These are the activations of a small neural network, seen along a few directions. Each row is one input.
Each table varies a few parts of the input and shows all the possible inputs, shuffled.
Descriptions start from the smaller parts, as in this example, which fits no table here: one of 4 places along a line, together with either a single point or one of 9 places along a line or (one of 3 separate values, together with one of 8 places around a ring).
Shared parts are said once, and a part with two or three values counts as separate values.

Other details of the inputs shift rows strongly along three fixed directions, in all tables alike. That doesn't count.

Rows:
x1: [ 31   5  13 -41 -19  36  33 -14 -17 -14  10]
x2: [ -4   0  18   2 -25 -21 -25 -26 -32  17 -13]
x3: [ 30 -45 -36 -41  56  27  -8  22  14 -28  -2]
x4: [-52  15  -8   0  30 -13  -5  14   5   7 -10]
x5: [ 19   4   9 -21  25  -7  23  44  28 -28  -1]
x6: [ 35   7  11 -35 -15  29  34 -10 -17  -9  14]
x7: [ 32  -9  10 -33 -21  22  28 -21 -21 -29   8]
x8: [-45   6  -5   3  31 -23  -9  16   4   7  -9]
x9: [  4  -4 -10  89 -60 -21  17  -2  22   9  31]
x10: [-45   4   5   2  14 -13 -22  24  18   4 -25]
x11: [  9  -3 -18  91 -51 -26  12   2  19  19  51]
x12: [ -9 -17 -82  81 -79  25   4 -19  27  18  28]
x13: [ 36 -10  22 -46 -29  15  11  -7 -16 -25  -3]
x14: [ 41 -27 -37 -48  48  22   1  38  21 -11 -11]
x15: [  7  14  10  14   2  -6 -18 -42 -33  25  10]
x16: [-42  17   2   0  18 -21 -15  30  10  11 -17]
x17: [ 80 -40   7 -81  28  49 -13 -33 -43 -17 -28]
x18: [ -4 -12  -6 -34  19   0  29  32  18 -35   5]
x19: [-38  19   8   7  22 -20 -14  31  11   7 -20]
x20: [ 12   1 -10 -19  41   1  29  31  25 -28  25]
x21: [ 52   7  12 -17  -6  35  31 -16  -8  -8  32]
x22: [  6 -11  -2 -21  30  16  28  26  37 -31   1]
x23: [ -6  21  26   6 -24   4 -16 -19 -26  22 -15]
x24: [ -5   3  -1 -25  21  20  35  34  25 -35   2]
x25: [  5  11  13  13   0  17 -18 -41 -19  36   7]
x26: [ 13  -9  -2 -12  35  -9  30  32  25 -32  10]
x27: [ -9   9  13  -2 -26 -19 -21 -25 -35  17 -11]
x28: [-29  23  -1  13  53  -9 -11  18  14  18   2]
x29: [  4   6  20  11 -20 -15 -22 -32 -27  16 -14]
x30: [ 58   3  17 -26 -12   4  18  -4 -15 -12  26]
x31: [ 10   1  13  12 -13 -24 -30 -29 -26  26   6]
x32: [ 32  -6   6 -40 -19  14  28 -19 -25 -23  12]
x33: [-16   6 -27  91 -59   4  38 -10  16   9  43]
x34: [ 37  -5   1 -25  11  23 -41 -37 -41  47 -46]
x35: [ 13  10  22  17 -12 -19 -27 -22 -25  28   5]
x36: [ -9   6  18   3 -28 -11 -22 -27 -32  12 -16]
x37: [  4   6  15  11 -18  -6 -31 -27 -20  26   3]
x38: [ 31  -9  14 -39 -21  31  24 -20 -16 -24   5]
x39: [-16  16  13  -3 -13  23 -12 -34 -25  29 -10]
x40: [ 14 -20 -38  42 -19 -21  47  56  62 -47  54]
x41: [ -9 -12  -9 -38  16  19  27  28  29 -30   2]
x42: [-30   5   2   7  31 -17 -29  22  22  13  -8]
x43: [ -1   8  15  11  -6   1 -13 -47 -29  18  -9]
x44: [ 13 -44 -88  69 -48  23  59  63  79 -28  37]
x45: [-37   1   6   7  21 -23 -24  18  19   0 -23]
x46: [  4   2  15   9  -3  -9 -16 -45 -29  23  -7]
x47: [-12  14  18  -2 -27   6 -21 -20 -21  27 -14]
x48: [ 16  -2   5 -23  23 -13  24  40  25 -35   2]
x49: [ -6 -10  -4 -31  20  20  28  29  29 -34  -2]
x50: [ 31 -11  17 -53 -31  14  11  -7 -17 -21  -1]
x51: [-57   2 -12  -2  23 -15 -11   7   6  -3 -15]
x52: [ -3 -18  -8 -31  21  -5  25  27  18 -41   3]
x53: [ 51 -56 -54  36 -57  48  40  -1  18 -31  37]
x54: [  7 -17 -73 103 -70  25   6 -22  36  17  29]
x55: [-12   1   8  -7 -13  -7 -16 -40 -36  22  -6]
x56: [ 12  13  16  17   7  -8 -16 -34 -31  33  13]
x57: [ -6   3 -23 101 -55  19  33 -15  36  17  40]
x58: [-46   6   3   8  30 -17 -10  16   7   0 -18]
x59: [-41   6   2   5  16 -35 -20  23   4  -6 -21]
x60: [-29  19   6  10  35 -18 -23  27  17  12  -6]
x61: [ 81 -14 -13 -88  17  50 -18 -33 -33 -10 -12]
x62: [ 19 -10   8 -21  26 -23  18  42  22 -33   1]
x63: [ 10  12  17  16   2  -3 -18 -36 -29  31   9]
x64: [-32  -1  -9   7  45 -27 -21   7  11   7   1]
x65: [  2   9   8  13  -2   1 -19 -45 -30  24   8]
x66: [-36  17   0  14  45 -16  -5  11  12   7 -12]
x67: [-19   6  11  -9 -18  11 -16 -39 -29  22 -11]
x68: [ 15  24  22  16  -6  -7 -21 -18 -23  36   6]
x69: [-46  -6  -6  -4  11 -39 -22  21   8   1 -16]
x70: [-42   7   1  10  35 -21  -9  17   4   3 -13]
x71: [ 54   0  19 -26 -15  22  12  -4  -4  -8  19]
x72: [ 35  -9  19 -51 -29  20  14  -5 -12 -14   0]
x73: [-11  17  18   6 -11  24 -10 -34 -24  25 -12]
x74: [-46  13  -2  -1  16 -28 -15  26   6   5 -15]
x75: [-39   4   1   1  18 -38 -19  28   5   5 -14]
x76: [  5 -12 -10 -26  32   9  18  26  30 -32  17]
x77: [-30 -13 -47  -4  23   2 -29  25  13  27 -35]
x78: [ 49   6  19 -19 -10  35  37 -18  -8 -14  13]
x79: [ 50  -5  11 -20 -10  11  30 -22 -16 -24  14]
x80: [-48  16   3  -2  14 -15 -15  27  12   6 -20]
x81: [-30  -4   3   9  25 -42 -24  18  13   1 -19]
x82: [  7  11  24  13  -1  -3 -12 -38 -29  24  -9]
x83: [-44  11   7   4  16  -9 -20  26  17   4 -25]
x84: [  8  26  23  16   4   9  -5 -34 -25  33  -5]
x85: [ 10 -10   7 -31  17 -19  18  44  14 -37  -2]
x86: [ 37  -4  11 -31 -18  15  29 -18 -24 -27  10]
x87: [  5  18  14  16   2  21 -16 -37 -19  36   8]
x88: [-43   3   0   8  36  -8 -15   6  18   2 -19]
x89: [ 15  -9   3 -25  20 -21  18  36  21 -42  -2]
x90: [ 13   1  10 -24  21   0  23  41  30 -33  -4]
x91: [  6  15  26  15 -16   4 -20 -25 -15  27 -14]
x92: [  6   7  13  13 -16 -15 -28 -30 -27  22   4]
x93: [-51   1  -6  -4   9 -30 -21  19   7  -4 -20]
x94: [-39   5   9   7  16 -32 -20  28   8  -1 -22]
x95: [ 40   9  15 -25 -14  31  37  -9 -16 -13  13]
x96: [-38  -6 -46   0  22  12 -38  11  17   4 -35]
x97: [ 38 -11 -16  34 -68   8  61  19  24 -35  48]
x98: [ -7 -42 -70  89 -63  23   5 -18  15  16  31]
x99: [ -7   7  20  -1 -26 -17 -21 -19 -31  22 -12]
x100: [-33   4   8   8  25 -17 -22  20  23   7 -24]
Description of these inputs: one of 4 places along a line, together with either one of 3 separate values or (one of 2 separate values, together with one of 11 places around a ring).
- Changing only the place on the line of 4 turns x78 into x21. The same change can be made to x90. Which row results? => x60
- Changing only the place on the line of 4 turns x44 into x77. The same change can be made to x24. Which row results? => x1
- Changing only the place on the line of 4 turns x62 into x75. The same change can be made to x54. Which row results? => x12
- Change only the choice among 2 separate values in x4. List by row number the other rows that result. => x74
- Change only the choice among 3 separate values in x3. List by row number the other rows that result. => x14, x61
- Change only the place on the ring of 11 in x88. List by row number the other rows that result. => x22, x26, x43, x46, x57, x66, x78, x79, x82, x84
- Change only the choice among 3 separate values in x53. List by row number the other rows that result. => x44, x96
- Change only the place on the ring of 11 in x58. List by row number the other rows that result. => x7, x24, x33, x38, x49, x52, x70, x73, x86, x95
- Start at x27 and move only the place on the line of 4, one step at a time. The first step leads to x59. Which rows follow, in order? => x89, x40
